A small network was shown many inputs. Here are its activations along a few directions, one row for each input.
In each table, some parts of the input vary, and every possible input appears once, in random order.
A made-up example of a description, with smaller parts first: values(2) and (point or ring(11) or (line(6) and ring(8))).
Shared parts are said once, and a part with two or three values counts as separate values.

Other details of the inputs vary at random and push rows far along two fixed directions, the same in every table; ignore that.

Rows:
r1: [ 0.12 -1.16  0.50  2.90 -4.42  1.33  0.13  2.18 -1.57 -3.11 -2.76]
r2: [ 0.43 -0.61 -0.14 -0.17 -0.53  1.67  0.37  0.78 -0.01  1.23  1.90]
r3: [ 5.78 -1.77  2.87 -2.19  3.31 -2.29  0.45 -3.46  4.36 -0.02 -0.32]
r4: [-5.63  3.87 -0.41 -2.98  5.40 -3.33 -1.80 -5.17  3.66  8.18 -1.58]
r5: [-3.05  1.02 -0.67  2.69 -2.33  0.66 -0.41  1.79 -0.96 -0.19 -1.41]
r6: [ 3.78 -0.62 -0.74  1.79 -0.69  1.67  0.62  1.45 -0.87 -4.36  2.53]
r7: [ 7.62 -3.22  0.87 -0.27  2.35  1.59  1.67  0.13  1.52 -3.48  3.16]
r8: [-3.11  0.46 -2.75  2.42 -4.10  3.78 -0.89  3.69 -5.65 -3.18 -0.53]
r9: [-4.85  4.47  1.35 -6.01  5.18 -6.30 -1.16 -6.47  1.64  9.53 -1.17]
r10: [-2.52  1.27 -1.77 -0.73 -1.15  1.63 -1.33 -0.78 -3.06 -1.15  0.90]
r11: [ 3.14 -2.82  0.33  3.13 -3.61  0.33 -0.03  1.49  1.03 -4.34 -0.58]
r12: [-5.24  4.81 -1.48 -5.27  6.47 -1.86 -3.03 -5.36  1.08  7.11 -0.06]
r13: [-7.45  2.55 -0.38  0.79 -2.15 -0.61 -1.26 -0.05 -1.38  2.63 -3.28]
r14: [ 5.01 -1.90  1.67 -0.89  3.43 -1.82  1.68  0.06  2.77 -0.77  1.06]
r15: [-2.88  1.87 -1.79  1.69 -2.78  1.54  0.13  2.56 -1.97 -0.57  0.65]
r16: [ 7.75 -3.51  1.57 -0.68  1.25  1.34  2.51  1.51  1.91 -3.07  3.18]
r17: [ 5.87 -1.52  2.76 -3.12  4.58 -3.52  0.95 -3.48  4.84 -0.07  0.61]
r18: [-2.98  0.15 -1.38  3.79 -4.43  1.55  1.09  4.93 -3.48 -2.33 -1.55]
r19: [-5.08  2.02 -2.18  2.35 -4.55  2.26 -0.71  3.28 -2.70  1.22  0.44]
r20: [-7.55  2.92 -1.66  1.61 -1.27 -0.25 -1.04  0.80 -0.86  2.89 -1.63]
r21: [ 4.38 -2.83  1.08 -0.24  2.58 -0.90  1.40  0.05  2.87 -0.89  1.17]
r22: [ 0.81 -0.11  1.45 -0.77 -2.57 -2.66  1.37  0.57 -2.43 -0.77 -0.61]
r23: [-2.74 -2.60 -1.04  3.88 -4.48  4.00 -1.12  2.94 -2.29 -0.74 -4.16]
r24: [ 8.41 -2.75  1.94 -3.71  4.50  0.20  0.40 -3.43  1.55 -3.74  4.03]
Each input here is: values(2) and (point or line(5) or line(6)).
- The inputs of r24 and r10 match in every part but the values(2) part. If r7 is changed in the same way as r24 into r10, which row does it become? => r6
- Which other rows does r9 become when the values(2) part takes its other values? List them by row number. => r22
- Which other rows does r4 become when the line(6) part takes its other values? List them by row number. => r3, r14, r17, r21, r23
- A walk changes only the line(6) part. It starts at r18 and steps to r20. List the rest of the walk in order. => r5, r13, r1, r11

Rows:
r25: [ 4.25 -3.67 -0.28  0.89 -2.45  3.96  1.04  2.88 -3.65 -4.67  1.45]
r26: [-8.94  5.53 -2.46  0.37 -3.68 -0.08 -2.38  0.49 -4.44  1.38 -1.62]
r27: [ 2.83 -2.72  0.41  3.56 -3.39  3.39  2.12  5.00 -0.32 -2.43  1.58]
r28: [-6.49  1.20 -2.98  0.08 -1.41  3.92 -2.03 -0.03 -4.81  0.40 -1.79]
r29: [ 0.76  1.80  0.12 -0.71  3.86 -2.51  0.22 -1.09  3.92  2.63  2.16]
r30: [-8.96  2.24 -3.00  2.66 -0.76  3.73 -2.84  0.17 -0.97  3.27 -2.73]
r31: [-0.23  1.92  1.16 -0.64 -0.22 -4.76 -0.36 -2.87  1.46  0.38 -1.64]
r32: [-1.57  3.26 -0.66  0.49 -0.44 -2.64 -1.18 -1.13  3.16  0.13  1.31]
r33: [ 2.48 -0.91  2.08 -1.17  2.30 -3.69  1.30 -0.96  1.54  0.89 -0.80]
r34: [ 2.86  1.14  0.43 -3.46  3.89 -2.69  0.92 -1.65  0.31  0.24  2.87]
r35: [ 2.43 -2.52 -0.05  1.05 -3.13  3.06  2.43  3.66 -3.87 -3.50  1.93]
r36: [ 0.00  0.99 -0.59 -0.54  3.21 -0.27 -1.49 -1.82  3.58  3.63  1.05]
r37: [ 4.21 -4.97  2.10  2.06 -3.79  1.58  2.80  3.83 -1.68 -3.46 -0.65]
r38: [ 3.51 -1.85  2.10 -2.34  2.49 -1.70 -0.32 -2.35  2.74  1.16 -1.11]
r39: [ 2.88 -1.44  1.64 -2.28  3.52 -1.32 -0.21 -4.13  3.03 -0.04 -2.01]
- The inputs of r26 and r31 match in every part but one. If r25 is changed in the same way as r26 into r31, which row does it become? => r38
- Describe the family of inputs behind these rows. => values(3) and (point or line(4))
- Which other rows does r34 become when the values(3) part takes its other values? List them by row number. => r29, r33
- Which other rows does r30 become when the line(4) part takes its other values? List them by row number. => r27, r29, r36

Rows:
r40: [ 2.97  0.39 -0.14  1.50 -0.94 -1.60  0.35  1.06 -0.18 -5.86  1.35]
r41: [ 3.58 -2.99  2.59  1.92 -1.57 -1.27  2.66  2.07  1.94 -1.46 -0.85]
r42: [ 3.67 -3.04  1.38  0.82 -0.27  1.78  2.50  2.38  0.72 -0.74  2.22]
r43: [-6.85  4.88 -3.88  0.15 -0.17  1.42 -1.83  0.44 -3.32  1.01  1.14]
r44: [ 0.46  2.19 -0.25 -5.41  5.21 -1.69 -0.85 -4.22 -0.39  1.16  1.93]
r45: [-3.18 -1.49 -0.58  3.01  0.51  0.21  0.72  2.94 -1.17  1.31 -4.29]
r46: [ 0.62 -0.22 -0.31 -2.13  7.74 -1.30  0.21 -1.79  2.55  4.49  0.54]
r47: [ 0.85  1.25  0.22 -5.11  4.08 -1.19 -1.16 -4.83  0.85  2.49  1.68]
r48: [ 1.20  1.40  2.38 -2.10  2.34 -5.22 -0.13 -3.24  5.08  4.40 -0.50]
r49: [ 0.80  2.63  0.80 -4.15  3.29 -3.51  0.24 -2.92  2.43  4.35  3.53]
r50: [-6.91  2.43 -2.88  1.64 -0.09  3.47 -1.75  0.44 -0.51  3.23 -0.24]
r51: [-3.70  0.45 -0.81  3.38 -2.03  1.01 -0.80  1.29  0.94 -0.53 -2.25]
r52: [ 3.46 -1.62  1.14 -0.61 -0.76 -0.97  0.85  0.07 -2.33 -5.10 -0.66]
r53: [ 3.51 -0.30  1.60  0.59 -1.98 -2.99  2.31  2.11 -1.13 -3.42  0.88]
r54: [-6.26  2.90 -3.15  1.41 -1.05  3.36 -2.92  0.16 -0.65  3.36 -0.11]
r55: [-2.41 -0.19 -0.57  1.12 -2.55  2.42  0.04  2.34 -1.45  2.85  0.14]
r56: [-2.99 -1.79 -0.95  0.22 -0.39  4.66 -0.29  0.16 -2.49  1.30 -1.79]
r57: [-2.31 -1.36 -1.20 -0.10 -1.33  4.47 -1.44 -0.09 -2.65  1.46 -1.71]
r58: [ 3.54 -0.19 -1.08  0.69 -0.84  1.81  0.00  1.19 -0.04 -3.87  3.78]
r59: [ 3.56 -1.57  0.60  2.53 -1.57  0.04 -0.64  0.85  2.85 -3.69 -0.19]
r60: [-2.52 -1.30  0.23  1.14 -2.78  1.57 -1.29 -0.25 -1.43  0.63 -4.44]
r61: [ 3.75 -4.20  2.18  0.86 -0.54  0.95  1.19 -0.13  0.82 -2.98 -2.38]
r62: [ 3.31 -0.33  0.32  1.81 -2.10 -1.21  0.03  0.71  1.29 -4.56  1.07]
r63: [-2.94  2.01 -1.18 -0.15 -1.84  0.57  1.04  2.74 -4.02  0.46  1.58]
r64: [ 3.82 -1.23  2.01  0.91 -3.08 -2.61  2.04  1.76  0.18 -2.09  0.42]
r65: [ 0.96  1.30  1.54 -3.94  2.71 -4.18 -1.07 -5.24  2.12  1.81 -0.83]
- Describe the family of inputs behind these rows. => values(2) and (point or (values(3) and line(4)))
- The inputs of r60 and r57 match in every part but the values(2) part. If r64 is changed in the same way as r60 into r57, which row does it become? => r49
- Which other rows does r43 become when the values(3) part takes its other values? List them by row number. => r44, r63
- Which other rows does r47 become when the values(2) part takes its other values? List them by row number. => r65
